These are the activations of a small neural network, seen along a few directions. Each row is one input.
In each table, some parts of the input vary, and every possible input appears once, in random order.
Descriptions start from the smaller parts, as in this example, which fits no table here: one of 8 places around a ring, together with either a single point or one of 9 places along a line or (one of 2 separate values, together with one of 6 places along a line).
Shared parts are said once, and a part with two or three values counts as separate values.
In the rows, 128 means zero.

Other details of the inputs vary at random and push rows far along three fixed directions, the same in every table; ignore that.

A family of inputs:
r1: [112 178  90 114 140 128  92 115 128 111 153  82]
r2: [165 105 162 143 108 123 169 145 128 134  96 178]
r3: [123 126 144 200 122 125  76 143  78 175  93 129]
r4: [130 183  99  85 146 120 139  91 160  68 175  81]
r5: [147  73 168 137 115 133 168 125 160 147  83 183]
r6: [149  83 116  54 133 142 156 150 197 179 162 163]
r7: [136  82 149 118 106 123 139 137 143 152 104 167]
r8: [ 73 182  69  95 165 138  64 111 103  85 166  54]
r9: [139 123 133 164 130 128  96 136 116 174 122 128]
r10: [123 117 169 163 108 124 171 117 115  85  85 154]
r11: [117 131  99 108 129 150  98 125 148 162 144 118]
r12: [132 162 117 111 138 112 170 108 144  55 153 104]
r13: [160 107 144 148 117 132 115 167 121 176 122 157]
r14: [112 108 116 148 120 146 109 149 115 167 110 141]
r15: [158 122 112  91 123 129 168 143 200 136 158 136]
r16: [ 92 132 123 152 132 136  74 127  95 138  95 120]
r17: [172 107 136  85 104 112 187 129 189 130 148 153]
r18: [104 132 143 162 117 134 113 114  97 119  94 132]
r19: [116 115  82  86 137 152  89 160 176 176 155 121]
r20: [132 173 151 135 147 102 161  83 114  34 149  85]
r21: [121 152  85 101 144 129  91 138 113 168 163 106]
r22: [151 101 140  81 101 123 180 122 183 119 146 153]
r23: [102 143 165 170 126 118 163  91  71  48  88 123]
r24: [105 131 103 180 135 136  67 149  65 191  96 118]
r25: [110 100 146 166 117 136 107 138  65 184  86 164]
r26: [120 149 152  96 144 115 189  76 148  16 133 108]
r27: [115 110  77  86 141 152  93 160 171 176 158 121]
r28: [134 135 115 134 144 127 113 140 126 145 153 104]
r29: [ 96 163 110 171 149 120  39 136  30 167 134  92]
r30: [133 115 156 125 123 130 181 101 142  95 114 142]
r31: [124 169 110 111 147 119 135  97 129  85 151  88]
r32: [136 117 105  90 120 155 110 155 152 165 150 142]
r33: [171  88 202 168  93  94 190 126 123 116  91 177]
r34: [ 97 172 139 126 139 120 114 101  76  30 117 104]
r35: [142 110 187 211 111 109 149 138  88 122  73 157]
r36: [160 111  94  91 137 137 132 167 199 178 188 122]
Each input here is: one of 4 places along a line, together with either one of 3 separate values or one of 6 places around a ring.
Changing only the place on the line of 4 turns r19 into r10. The same change can be made to r27. Which row results? -> r14
Start at r33 and move only the place on the line of 4, one step at a time. The first step leads to r17. Which rows follow, in order? -> r22, r7
Change only the choice among 3 separate values in r29. List by row number the other rows that result. -> r13, r33
Start at r31 and move only the place on the ring of 6, one step at a time. The first step leads to r24. Which rows follow, in order? -> r12, r15, r1, r4

A family of inputs:
r37: [161  82 103 148 120 136 106 177 130 242 148 146]
r38: [121  84 108 103 132 158  84 168 142 223 128 146]
r39: [123 154  77  43 145 147 126 134 173 113 183 102]
r40: [146 136 174 124 116 108 219  83 165  46 116 134]
r41: [162  99 177 191 110 136 147 155  98 180  95 166]
r42: [101 157  70  90 161 147  67 133 158 149 177  65]
r43: [ 72 157 127 174 115 127  49 112  23 116  90 110]
r44: [145  81 158 125 133 125 186 122 162 131 112 169]
r45: [ 80 172 152 218 118 107  83  86  25  63  68  99]
r46: [113 162  76  34 138 142 112 116 172 118 198  87]
r47: [112  92 140 196 122 137  78 150  96 182  76 144]
r48: [158 150 159 104 121  77 206 117 149  48 153 116]
r49: [104 176  51  95 148 147  63 137 152 124 179  66]
r50: [172 141 177 117 126  98 213 117 178  68 159 158]
r51: [178 129 109  90 137 126 114 137 167 173 168 120]
r52: [102 167 153 145 131 103 164  65  85  34 111 113]
r53: [167  42 185 172 103 130 212 148 145 180  51 232]
r54: [ 65 157 130 173 138 125  47 112  20  86  95  97]
r55: [138  93 100 136 126 157 104 174 160 228 110 150]
r56: [140 130 134  82 120 125 181 117 160  55 142 143]
What do these inputs look like to the network? -> either one of 5 separate values or (one of 3 separate values, together with one of 5 places along a line)
Change only the choice among 3 separate values in r43. List by row number the other rows that result. -> r54, r56
Change only the place on the line of 5 in r39. List by row number the other rows that result. -> r49, r53, r55, r56
